M =
[[-10  -5  -1   2   4]
 [ -5   6  -2  11  12]
 [  9 -35 -13  -9  -5]
 [-12   1   8  10  13]
 [-10 -10  26  12   1]
 [ -9   2  23  13  12]
 [ -1  -1 -18  16  26]
 [ -6   6  -6   9  18]
 [ -1  -6  -7 -10 -11]
 [ -9  -4 -16   0  -6]
 [  4 -15 -13 -11  -2]
 [ -8  -7   9 -12 -24]]
M[0][0] -> -10
M[8][3] -> -10
M[7][4] -> 18
M[9][1] -> -4
M[4][2] -> 26
M[8][2] -> -7
M[6][1] -> -1
M[11][1] -> -7
M[5][2] -> 23
M[0][4] -> 4
M[4][1] -> -10
M[7][0] -> -6
M[:, 0] -> [-10, -5, 9, -12, -10, -9, -1, -6, -1, -9, 4, -8]
M[6] -> [-1, -1, -18, 16, 26]
M[:, 2] -> [-1, -2, -13, 8, 26, 23, -18, -6, -7, -16, -13, 9]
M[11][0] -> -8
M[4] -> [-10, -10, 26, 12, 1]
M[9][4] -> -6
M[:, 1] -> [-5, 6, -35, 1, -10, 2, -1, 6, -6, -4, -15, -7]
M[2][1] -> -35
M[2] -> [9, -35, -13, -9, -5]
M[1][3] -> 11
M[:, 3] -> [2, 11, -9, 10, 12, 13, 16, 9, -10, 0, -11, -12]
M[0][1] -> -5
M[9][2] -> -16
M[10][2] -> -13

B =
[[  2 -13 -11  12  10   4]
 [  3  14 -21   0  -1   8]
 [  7   3 -25 -16  -9  -9]
 [ -2  -2   0   0  -4   3]
 [ 20   6  -7  14  16  13]
 [ -5  -8 -10  -3  -9   2]
 [  6  -5   8   3  -5  10]
 [  5  -6  23  -3  -5  18]
 [-17   5  24 -11  15   8]
 [ -3   4   3 -11  -3  -3]
 [  3   3   1   0   3  -5]
 [ -2   3   5  -2   0  10]
 [ -4   1   6   8  -6  -6]
 [  0  16 -28   0   5   6]
 [  4   1   0   5  -3   4]
 [ -3  -2  -5   1  11   6]]
B[0][0] = 2
B[11][3] = -2
B[12][4] = -6
B[8] = [-17, 5, 24, -11, 15, 8]
B[10][5] = -5
B[5][1] = -8
B[15][5] = 6
B[3][0] = -2
B[12] = [-4, 1, 6, 8, -6, -6]
B[12][2] = 6
B[13][1] = 16
B[7][2] = 23
B[10] = [3, 3, 1, 0, 3, -5]
B[3][1] = -2
B[14][2] = 0
B[14][4] = -3
B[4][4] = 16
B[:, 0] = [2, 3, 7, -2, 20, -5, 6, 5, -17, -3, 3, -2, -4, 0, 4, -3]
B[10][2] = 1
B[4][2] = -7
B[2][4] = -9
B[8][4] = 15
B[1][2] = -21
B[7][4] = -5
B[6][4] = -5
B[3][2] = 0
B[5] = [-5, -8, -10, -3, -9, 2]
B[2][2] = -25
B[4][3] = 14
B[9][1] = 4
B[:, 1] = [-13, 14, 3, -2, 6, -8, -5, -6, 5, 4, 3, 3, 1, 16, 1, -2]
B[5][4] = -9
B[4] = [20, 6, -7, 14, 16, 13]
B[8][3] = -11
B[6][5] = 10
B[7][3] = -3
